These are the activations of a small neural network, seen along a few directions. Each row is one input.
Each table varies a few parts of the input and shows all the possible inputs, shuffled.
Descriptions start from the smaller parts, as in this example, which fits no table here: ring(8) and (point or ring(11) or (values(3) and line(6))).
Shared parts are said once, and a part with two or three values counts as separate values.

Rows:
R1: [ 29   5  -6  39 -38  97  52 -84  31   1 -42  80 -17]
R2: [  2  25 -41   8 -24  -6 -65  17  11  22  13  17  22]
R3: [ -7  -9 103 -55  49 -31  31  60  -8   8 -63 -69  68]
R4: [ 66  27  12  70 -36  67  57 -70  34 -46 -45  76   9]
R5: [ 17  -5 -56  39   5 -13 -30  19 -28 -68  24 -19 -44]
R6: [ 59  30 -15  62 -45  42  69 -90  28  27 -34 114   8]
R7: [-33 -22 -51  26 -15  11 -25  -8 -19 -17  35 -11 -65]
R8: [ 18  21 -13  44   7  18 -67  42   0 -39  -9 -20   2]
R9: [ 18 -42 -56 -31  11 -78  25 -21   7   3  84  29 -59]
R10: [ -6  27  52  -2  14  11 -30  56 -27 -27 -33 -34  52]
R11: [-56  20  44 -21  -5  37 -23  22 -13  22 -23 -33  27]
R12: [ 46 -39 -31  -7  25 -48  22  -4  -8 -48  64 -18 -72]
R13: [-62  -4  89 -73  37  -6  51  31   5  57 -46 -74  50]
R14: [-25  18 -11  14 -24  42 -53  10  13  17   4 -20 -26]
R15: [ -5 -15 -82   9 -19 -44 -27   2 -14 -13  43  26 -30]
R16: [ -5 -62 -30 -12  14 -26  30 -27   4   6  84 -14 -88]
R17: [-22  27  19 -30  -3 -10 -40  22 -14  31 -12   4  75]
R18: [-33  -1  72 -81  49 -60  22  24  -2  64 -45 -33  88]
- What is each input in this table made of? => values(3) and (point or line(5))
- Changing only the values(3) part turns R14 into R8. The same change can be made to R1. Which row results? => R4
- List by row number the other rows that have the values(3) part in common with R17. => R2, R6, R9, R15, R18

Rows:
R19: [ 18  36  -9  50 -37  33 -26 -31   6 -16 -23  26  31]
R20: [  6 -37 -66   5   0 -37 -33  -1   8  16  58  14 -53]
R21: [ 33 -34 -31  10  12 -26  27 -21 -20 -11  35  14 -57]
R22: [ 11  22 -50  19 -41  30 -36  -4  29  15  12  36 -11]
R23: [ 20  -2  27  37 -10  67  39 -58  32 -14 -44  44   7]
R24: [ -83   -1   76  -26   20   10  -33   67  -41   34  -49 -101   48]
R25: [-48  -9  74 -54  23  -8 -25  35  -7  38   6 -58  26]
R26: [-26  12  91 -72  20 -33  90  -2  33 113 -29 -11  67]
R27: [-49   0  30 -91   7 -64  46  -4 -29  60 -33  31 102]
R28: [ 36  18 -11  28 -32  34  20 -16   4  -6 -11  44 -15]
R29: [ -2  18  33   4  49 -31 -22  67 -20 -19 -43 -52  59]
R30: [-34  18  42 -13  42   7 -29  67 -22   0 -61 -82  63]
R31: [-11 -19 -59   6 -13   2 -33   9   9  -4  59   7 -36]
R32: [ 19 -11  28 -55  36 -43  -4  46   5 -24   1 -44  25]
R33: [ 26 -53 -22   6  18 -27  55 -43  20 -10  18  16 -69]
R34: [  0  -7  43 -67  39 -20 -23  26   6  11  14 -50  13]
R35: [ 19  19 -17  28 -10  14  11  -6 -24 -25   8  31 -27]
R36: [-15  18 -56  15 -22  16 -44   7  10  -3  37  24 -28]
R37: [ -9  24 -44  31 -30   0 -14 -13 -11 -24  29  20 -22]
R38: [ 13  31 -21  36 -27  48 -55 -14  23  11  -8  39  17]
R39: [ 20 -15 -19  17  -2   0  21  -7 -25 -27  28  11 -38]
R40: [  2 -14 -44  23 -19 -23  -7 -11 -16 -22  46  -1 -28]
R41: [  5   2  -8  20  -6  17  41 -35  12 -29  -2  35 -42]
R42: [-79  -2  56 -65  11   8 -34  53 -23  33 -42 -75  29]
R43: [ 28   9  34 -16  48 -40 -19  54  -2 -24 -14 -42  45]
R44: [ 19  27 -36  35 -45   9 -12 -22   9  -5   1  32  -4]
R45: [ 12 -32 -57  15  -5 -49  -3 -27  -8  -9  52   1 -49]
R46: [ 35  24  17  48 -14  56   3 -31  -1 -16 -36  42  21]
R47: [ 23  -5   2  20 -21  39  48 -45  33 -11 -25  42 -26]
R48: [  9 -36  -7   9   8   8  51 -38   9 -33  16  10 -51]
- What is each input in this table made of? => values(2) or ring(8) or (line(4) and line(5))
- What sort of input is R26? => values(2)
- Change only the line(5) part in R40. List by row number the other rows that result. => R19, R37, R44, R45

Rows:
R49: [  39    4 -124   53  -44   20  -12  -86   17  -20   44   69  -75]
R50: [ -1  12   5   4   3  17  -2  26 -12 -47 -36 -24  30]
R51: [-10  28  27  11 -20  51 -44  24   3  14  -2 -30  12]
R52: [-13  -1  31 -42   0 -37  44  -7 -14  28  16  -2  44]
R53: [ 33  -4  33   6  28 -29  13   9  -1  11 -26  -8  21]
R54: [-48 -21  -7 -50   0 -32 -14  10  11  36   7 -42 -19]
R55: [ 25   8  30 -15  14   8  -2   2  26 -14 -45   5  48]
R56: [  3 -52  23 -41  42 -17  29   9  26  11   8 -42  -3]
R57: [ 61 -15 -98  63 -45  31 -52 -68  -1 -37  63  67 -85]
R58: [-12  18  36  24  -9  44   7   3 -15 -24 -35 -40   0]
R59: [-50  16  14  16  -6  38 -15  -2  10  29 -20 -10  34]
R60: [-24   8 -16  11  -1 -33 -22  25  -5  31 -15 -12  26]
R61: [  0  24   7 -15 -15  26 -47  49  -8  -2  -6  -4  30]
R62: [-20  14  14 -29  16 -34 -36  41 -24  -2  41 -19   6]
R63: [ 22  -9  40 -35  29 -37  19   2   5  -2  12 -15  31]
R64: [  9   2  10  20  22 -19   3  32 -37 -26 -22 -30   2]
R65: [-41   9  -3 -29  -3 -46 -14  13  -5  19  21 -18  29]
R66: [  4  15  -2  11   9 -22 -49  52 -16  11   6 -21   8]
R67: [-20 -33  26 -59   0 -16  54  -5  -1  47   7 -30  -5]
R68: [  9  17  64  10   9  43  10 -18  20  10 -39  -6  11]
R69: [-30  17  57   3   4  47  27 -26   0  36 -36  22  31]
R70: [ 53  17 -89  49 -38  25  58 -79  26 -11  41 100 -78]
R71: [  6   4  24 -11   3 -28  26   0 -15  41 -33  12  31]
R72: [ -5  14  32 -31  -8  13  17  -5   0  20 -50  37  54]
R73: [-33 -45   1 -20  48 -14  14  28 -17 -25   3 -54 -31]
R74: [ 47 -33 -77  83 -52  21   9 -62   1 -81  37  67 -97]
R75: [-13  -4  17 -10  33 -35   4  28 -32 -39   9 -29   4]
R76: [-32 -20   1 -37  26 -17 -45  39  -1  13  30 -42 -31]
R77: [-31  13  -9 -13 -11  10 -24  20   8  13 -26   9  58]
R78: [ 73  -4 -67  71 -34  22  44 -58  50 -41  46  89 -87]
- Changing only one part turns R77 into R50. The same change can be made to R49. Which row results? => R74
- What is each input in this table made of? => ring(5) and (point or line(5))
- Change only the ring(5) part in R58. List by row number the other rows that result. => R51, R59, R68, R69
